A small network was trained on invented records. Each row is its activation on one of them, seen along a few directions.
Records have a field called L. Each example row is followed by its value.
Other fields move the rows too, some of them a lot.
In the rows, zero is written as 500.
Random noise pushes rows far along 12 fixed directions. That doesn't count. These rows show it; they differ only by the noise:
[459 453 541 456 293 562 361 495 551 483 642 348 470 471 478 639 569 441
 680 424 566 465 471 362 683]
[321 469 734 487 671 505 588 631 527 433 330 475 540 249 179 244 590 657
 571 563 478 719 526 446 471]
[249 618 808 343 557 569 240 417 558 547 615 372 623 382 190 605 593 571
 565 566 660 419 621 439 598]
[511 556 772 661 530 535 462 564 589 719 484 511 626 367 380 665 541 644
 426 501 562 549 436 433 701]
[447 456 542 494 358 551 467 485 760 421 499 296 457 529 356 603 719 388
 519 410 538 415 614 566 403]
[495 448 688 676 403 484 548 573 597 517 583 486 448 303 345 489 486 604
 637 393 403 677 419 332 532]
[742 459 531 566 293 247 509 385 491 471 402 550 329 746 876 632 580 565
 597 546 486 480 411 491 668]
[597 496 393 320 498 391 414 512 438 349 418 507 379 654 692 522 485 542
 567 530 536 447 568 570 753]
[578 513 589 548 371 684 508 585 688 404 507 431 450 404 406 588 569 552
 692 521 615 512 370 391 837]
[263 606 589 489 680 673 698 621 426 618 478 581 540 293 547 439 526 458
 462 406 628 556 567 509 488]
[602 486 679 416 528 439 446 447 606 567 571 634 589 576 607 556 414 661
 467 532 619 548 383 677 478]
[563 518 279 537 646 628 385 471 555 524 626 748 665 442 377 255 237 451
 317 508 628 432 480 596 454]
[299 545 632 677 402 411 564 334 451 473 520 587 385 448 590 383 550 454
 625 512 549 473 524 340 478]
[512 663 660 487 650 631 552 587 667 408 402 583 463 435 441 570 489 664
 501 570 655 462 527 597 825]

[283 607 727 763 316 539 559 295 696 409 638 618 389 435 488 494 478 500
 644 505 621 389 459 394 563] | l2
[501 385 247 462 599 595 587 692 425 591 562 440 563 446 509 472 441 332
 329 300 358 604 545 596 248] | l8
[623 240 413 515 320 315 518 539 505 524 603 435 496 541 490 441 506 458
 527 340 251 676 434 487 163] | l8
[706 515 318 669 392 385 327 377 294 579 558 654 520 481 483 306 362 489
 558 598 442 506 381 188 668] | l6
[458 532 434 442 478 562 260 254 546 438 533 558 606 573 432 289 472 404
 516 710 744 374 437 504 472] | l6
[722 600 533 216 545 527 517 469 442 602 775 690 509 580 705 655 316 616
 572 447 535 502 414 610 416] | l1
[361 462 472 581 590 768 510 626 752 332 464 406 562 335 116 346 508 454
 461 538 565 501 489 554 543] | l1
[501 543 735 562 577 433 574 512 653 330 393 580 423 430 338 348 491 722
 589 607 494 615 449 525 562] | l3
[390 751 848 723 534 319 449 138 556 478 333 597 448 581 379 509 716 607
 489 810 588 303 617 414 495] | l4
[555 382 490 631 318 450 200 339 798 472 745 558 590 629 464 547 265 495
 373 455 631 357 406 655 506] | l3
[452 542 645 318 484 524 376 325 481 507 604 471 606 543 401 500 550 526
 581 667 611 466 409 492 324] | l7
[499 421 346 678 578 475 547 613 590 313 546 561 422 391 263 328 274 522
 403 400 289 564 555 533 422] | l4
[697 631 328 585 559 530 661 497 523 408 340 520 367 578 493 513 597 437
 455 554 382 372 602 494 469] | l5
[858 508 325 487 548 301 294 387 426 611 547 752 591 642 541 433 252 629
 335 554 438 458 484 557 517] | l2
[431 501 414 550 531 816 500 632 672 431 702 561 597 328 343 430 299 443
 494 400 627 514 378 547 549] | l5
[653 610 494 282 410 469 579 267 379 474 579 603 437 687 720 530 582 480
 695 651 558 403 420 483 311] | l7

Here are new rows. What is L for each?
[267 426 645 474 714 498 544 727 651 429 374 393 527 481 429 647 454 633
 282 382 472 542 678 807 595] | l4
[523 510 375 407 470 524 298 542 473 456 660 463 489 404 338 477 371 495
 575 389 451 516 586 402 606] | l2
[565 596 689 510 389 375 370 372 504 567 628 561 457 538 542 640 451 627
 609 515 511 476 472 393 644] | l6
[355 348 663 529 321 284 525 483 513 403 609 391 358 521 519 603 500 573
 646 374 293 547 556 429 457] | l8
[549 281 407 419 372 528 308 612 743 253 553 399 521 523 351 393 382 552
 576 458 566 552 413 617 688] | l3
[622 397 608 373 422 277 432 443 499 558 382 455 557 683 628 522 625 597
 485 577 508 570 433 613 433] | l6
[170 290 706 543 399 324 592 497 355 559 142 308 602 597 631 513 818 511
 498 666 552 479 475 461 653] | l7
[444 520 642 210 633 500 616 561 539 351 427 439 436 449 407 386 593 617
 650 533 490 611 577 607 333] | l3
